These are the activations of a small neural network, seen along a few directions. Each row is one input.
Each table varies a few parts of the input and shows all the possible inputs, shuffled.
Descriptions start from the smaller parts, as in this example, which fits no table here: ring(5) and (point or line(9) or (values(2) and line(6))).
Shared parts are said once, and a part with two or three values counts as separate values.
In the rows, zero is written as 128.

Other details of the inputs vary at random and push rows far along two fixed directions, the same in every table; ignore that.

Rows:
x1: [123 109 127 163 118 151 131 157  84 109 154]
x2: [125 101 134 167 116 157 134 144  79 114 149]
x3: [128 109 125 174 102 156 128 137  85 103 144]
x4: [190  60  74  98 100  54 149 167 129 207 156]
x5: [146 110 122 136 131 143 126 106  74  95 162]
x6: [128 107 125 170 101 156 132 137  88 105 141]
x7: [102 146 141 109 120 129 122 141 181 132  82]
x8: [107 167 129 115 142 108 136 118 182 164 108]
x9: [125 101 125 160 118 152 138 156  84 111 152]
x10: [112 153 131 113 134  99 135 107 184 169 100]
x11: [106 145 145 105 127 120 112 153 177 142  89]
x12: [120 152 137 121 143 105 131 110 192 168 103]
x13: [119 156 138 115 141 110 132 114 187 176 106]
x14: [193  58  70 102 109  54 154 174 142 193 159]
x15: [ 59 226 170 195 166 194 135  69 141  96 126]
x16: [149 113 125 135 130 143 127 107  72  93 161]
x17: [145 117 118 133 134 142 132 117  76  87 164]
x18: [106 142 139 107 118 123 118 146 180 136  85]
x19: [125 115 122 169 108 152 128 152  87 101 149]
x20: [148 112 120 137 134 144 126 106  72  98 159]
x21: [133 145 141  72 148 107 111 107 167 138  91]
x22: [143 114 115 133 134 142 131 115  78  89 165]
x23: [ 73 214 172 153 174 191 114  61 121  57 111]
x24: [112 140 148 105 118 118 108 143 180 150  82]
x25: [148 119 116 135 137 141 132 117  74  88 160]
x26: [184  39  95  87  92  70 129 201 124 186 138]
x27: [104 163 127 116 138 105 140 112 183 157 105]
x28: [129 109 131 170 110 151 123 147  81 112 150]
x29: [134 145 143  71 147 108 112 108 168 136  91]
x30: [122 150 135  74 152 115 115 112 168 127  98]
Description of these inputs: values(2) and (line(4) or ring(5) or line(6)).
- Changing only the values(2) part turns x3 into x18. The same change can be made to x4. Which row results? => x8
- Change only the values(2) part in x27. List by row number the other rows that result. => x10

Rows:
x31: [104 151 146 126 136 139 120 131 149 123 109]
x32: [122 137 134 123 128 119 127 122 152 146 115]
x33: [116 145 134 124 140 125 130 128 152 141 118]
x34: [110 145 135 123 129 130 126 128 157 128 108]
x35: [133 117 118 190 114 160 139 119  64  99 169]
x36: [117 132 140 121 126 127 121 131 147 135 107]
x37: [138 141 137  81 151 119 115  94 139 116 113]
x38: [120 134 136 121 123 124 124 127 153 138 107]
x39: [125 118 122 182 119 166 138 133  63  89 168]
x40: [211  18  73  82  85  55 135 204 109 190 156]
x41: [123 137 138 123 134 122 127 125 148 147 118]
x42: [112 148 133 123 134 124 130 124 155 138 115]
x43: [116 145 130 125 129 122 128 129 156 133 111]
x44: [146 124 115 147 144 157 132  97  49  68 177]
- Changing only one part turns x40 into x31. The same change can be made to x32. Which row results? => x42
- What is each input in this table made of? => values(2) and (point or line(6))
- Change only the values(2) part in x34. List by row number the other rows that result. => x38
